A small network was shown many inputs. Here are its activations along a few directions, one row for each input.
Each table varies a few parts of the input and shows all the possible inputs, shuffled.
A made-up example of a description, with smaller parts first: one of 3 separate values, together with either a single point or one of 11 places around a ring or (one of 5 places around a ring, together with one of 6 places along a line).
Shared parts are said once, and a part with two or three values counts as separate values.
In the rows, 128 means zero.

Other details of the inputs shift rows strongly along two fixed directions, in all tables alike. That doesn't count.

A family of inputs:
row 1: [139 153 119 176 182  76 146 147 144 116 108 113]
row 2: [158 139 143 154 175  72 177 116 135 126 177 121]
row 3: [137 116 177 165 161  90 168 133 139 150 160 124]
row 4: [110 116  80  55  92 158  89 125 105 113  94 118]
row 5: [ 84 103  77 102  65 205 107 106 112 119 105 144]
row 6: [ 68 147 146 119 171  79  83 207 116 118  33 135]
row 7: [ 93 119  93  92  81 188  99 142 117 123  89 162]
row 8: [166  94 133 118 113 153 172  71 126 137 231 132]
row 9: [145 153 181 190 191  38 171 149 169 119 157 126]
row 10: [109 121  88  78  99 189  89 136 116 116  99 134]
row 11: [132  89 117 119  88 167 135  76 121 171 171  99]
row 12: [168 113 138 151  62 201 134  71 103 139 156 139]
row 13: [170 123  99 114 109 165 135 102 135 154 163 113]
row 14: [ 87 105 114  76  91 173  78 137 105 147  94 123]
row 15: [103 144 118  87 153 104 101 163 113 100  83 140]
row 16: [208 130 163 179 127 150 152  83 117 138 185 122]
row 17: [115 115 159 118 139 121 116 153 126 148 119 139]
row 18: [174 163 184 208 201  25 197 126 178 142 189 110]
row 19: [139 116 172 137  98 159 112 117  92 138 123 109]
row 20: [ 84 106  92  94 105 191  98 129 114  94 104 138]
row 21: [145 159 156 161 202  69 142 183 151 113 103 149]
row 22: [191 121 120 147 133 103 189  66 137 156 217  97]
row 23: [119 120 114 143 109 154 151 114 133 131 135 147]
row 24: [126 135 156 129  93 151  89 117 105 100 110 118]
row 25: [ 94 158 117 113 144  80  84 178 141 106  51 112]
row 26: [121 109 120  83  66 199  78 103  67  90 117 124]
row 27: [176 101 132 124  98 151 148  78 132 202 201 100]
row 28: [189 124 169 140 128 118 170  87 167 166 229 133]
row 29: [168 147 154 174 155  95 177 141 156 153 152 160]
row 30: [100 161  98 140 139  97 102 185 128 119  44 139]
row 31: [ 93 138 103 131 152 127 108 155 123  92  76 128]
row 32: [155 130 109 132  93 162 149 105 135 165 160 142]
row 33: [108 121 101 102 126 129 123 117 110 103 126 120]
row 34: [150 110 150 154 130 122 167  93 134 174 185 103]
row 35: [ 51 134 142 131 167  84  94 197 114 100  34 127]
row 36: [ 98 107 109  55 107 165  89 133 104 101 110 156]
row 37: [ 85 164 119 120 182  94  87 212 127  86  28 148]
row 38: [131 172 164 155 188  42 131 175 160 121 105 128]
row 39: [129 164 122 201 178  51 155 160 146 127  87 128]
row 40: [138 104 107 114  77 166 134  64 142 144 186  99]
row 41: [ 78 101  95  78  68 189  89  98 122 107 122 118]
row 42: [117 137 121  98 111 132 102 129 141 130 120 119]
row 43: [148  93 122 121 102 190 155  86 132 129 196 141]
row 44: [107 121 128 147 126 134 145 143 135 111 107 159]
row 45: [152 163 136 132 184  53 144 154 134 126 115 121]
Each input here is: one of 5 separate values, together with either a single point or (one of 2 separate values, together with one of 4 places along a line).
Changing only the choice among 5 separate values turns row 36 into row 28. The same change can be made to row 26. Which row results?
> row 24
Changing only the choice among 5 separate values turns row 14 into row 42. The same change can be made to row 27. Which row results?
> row 25
Change only the place on the line of 4 in row 35. List by row number the other rows that result.
> row 3, row 11, row 34
Which other rows agree with row 12 in the choice among 5 separate values? List them by row number.
> row 5, row 7, row 23, row 29, row 30, row 32, row 39, row 44
Change only the choice among 2 separate values in row 10. List by row number the other rows that result.
> row 31
